A small network was shown many inputs. Here are its activations along a few directions, one row for each input.
Each table varies a few parts of the input and shows all the possible inputs, shuffled.
Descriptions start from the smaller parts, as in this example, which fits no table here: values(3) and (point or ring(9) or (ring(5) and line(6))).
Shared parts are said once, and a part with two or three values counts as separate values.

Table:
x1: [ 17 -65 -12  12  15   8 -42  35 -19  31  47]
x2: [ 81 -16 -45 -39  -8 -16   8  17  24  35   7]
x3: [-80  46  35  21 -23  23  24 -14   6 -21  12]
x4: [ 16  43  26 -27  19 -25  58 -56  16 -16 -25]
x5: [-67   5  47  15  24   8   4 -21 -34 -28  13]
x6: [ -4 -54 -21  11  -4  15 -45  51 -22  18  44]
x7: [-11 -24 -21  27 -36  32 -39  48  20  27  54]
x8: [ 71 -29 -53 -43  -1 -26   2  25  -9  23  -8]
x9: [ 88  -1 -58 -15 -15 -11 -13   6  50  28 -35]
x10: [-47  -6  57  15  41  -3   7 -36 -27 -16  13]
x11: [  5  29  19 -26  28 -37  54 -47 -17 -27 -40]
x12: [-18 -11 -33  17 -51  31 -24  61  15  27  41]
x13: [ 23  56  13  -4  14 -20  38 -64  40 -24 -64]
x14: [ 70 -29 -67 -21   0 -23 -13  23 -10   7 -54]
x15: [ -7 -33  -5  15 -26  31 -59  62  -6  23  42]
x16: [-72  34  49  32  -9  27  12 -27   7 -18  25]
x17: [  4  31   3 -10  31 -37  38 -46 -16 -47 -84]
x18: [-70  24  65  19   0  21  -9 -16 -18 -22  13]
Q: Changing only one part turns x13 into x9. The same change can be made to x17. Which row results?
A: x14
Q: What do these inputs look like to the network?
A: values(2) and (line(4) or line(5))
Q: Which other rows does x16 become when the values(2) part takes its other values? List them by row number.
A: x7

Table:
x19: [-31  21   7   1   2   5  43 -25   2 -20  22]
x20: [-48  -5  71  -6  27   7  -1 -32 -19  -8  31]
x21: [  2  35 -29 -10 -13  -4   2   0  14 -12 -40]
x22: [-56  -8  30  47  13  12 -18 -27   4 -11   9]
x23: [ 60 -10  12 -42  27 -22  15 -34  -2  14 -20]
x24: [  9  -7 -22  15 -67  58 -49  58  28  60  86]
x25: [ 19  19   5 -32   2 -25  45 -17  -5  -4  -7]
x26: [-31  22  33 -27   0   4  40 -21 -14  -6  14]
x27: [-27  33  25  -2 -19  -1  19   9  -9 -23 -12]
x28: [ 51 -51 -60 -11 -26  16 -30  66  26  32  28]
x29: [ 10  19 -20 -12   5 -17  45 -21  15  -5  -3]
x30: [ 26 -75 -51 -11  15 -12 -38  61 -31  15  12]
x31: [ 53   3   1 -27   8 -24 -13  -8   0 -11 -37]
x32: [-50   1  45  28  31  10   5 -29  -1  -8  34]
x33: [ 24 -16 -30  15 -29  20 -51  68  37  55  54]
x34: [-31  37   2  17 -20  18  13   7   0 -19 -24]
x35: [ 44 -13 -24  11  14 -17  -4 -26  22  12 -40]
x36: [-54  11  35  27   6  23 -34  -8  -3 -15  -7]
x37: [ 11  29  -2 -21 -17 -21  16   5   1 -14 -31]
x38: [-32  16  -3  33 -17  11  30 -12   6 -13 -10]
x39: [  7  14 -30  15 -16 -12  27 -14  16  -3 -28]
x40: [ 46   3 -20  -8   9  -4 -20 -10  14   2 -54]
x41: [ 53  -8 -15 -18  32 -19  15 -36  14   1  -9]
x42: [-46   9  60  13   7   4 -27  -4 -16 -26   7]
x43: [ -9 -79 -22   5  27  -9 -30  49 -98   7  26]
Q: What do these inputs look like to the network?
A: line(5) or (line(4) and ring(5))
Q: Which other rows does x19 become when the ring(5) part takes its other values? List them by row number.
A: x26, x27, x34, x38
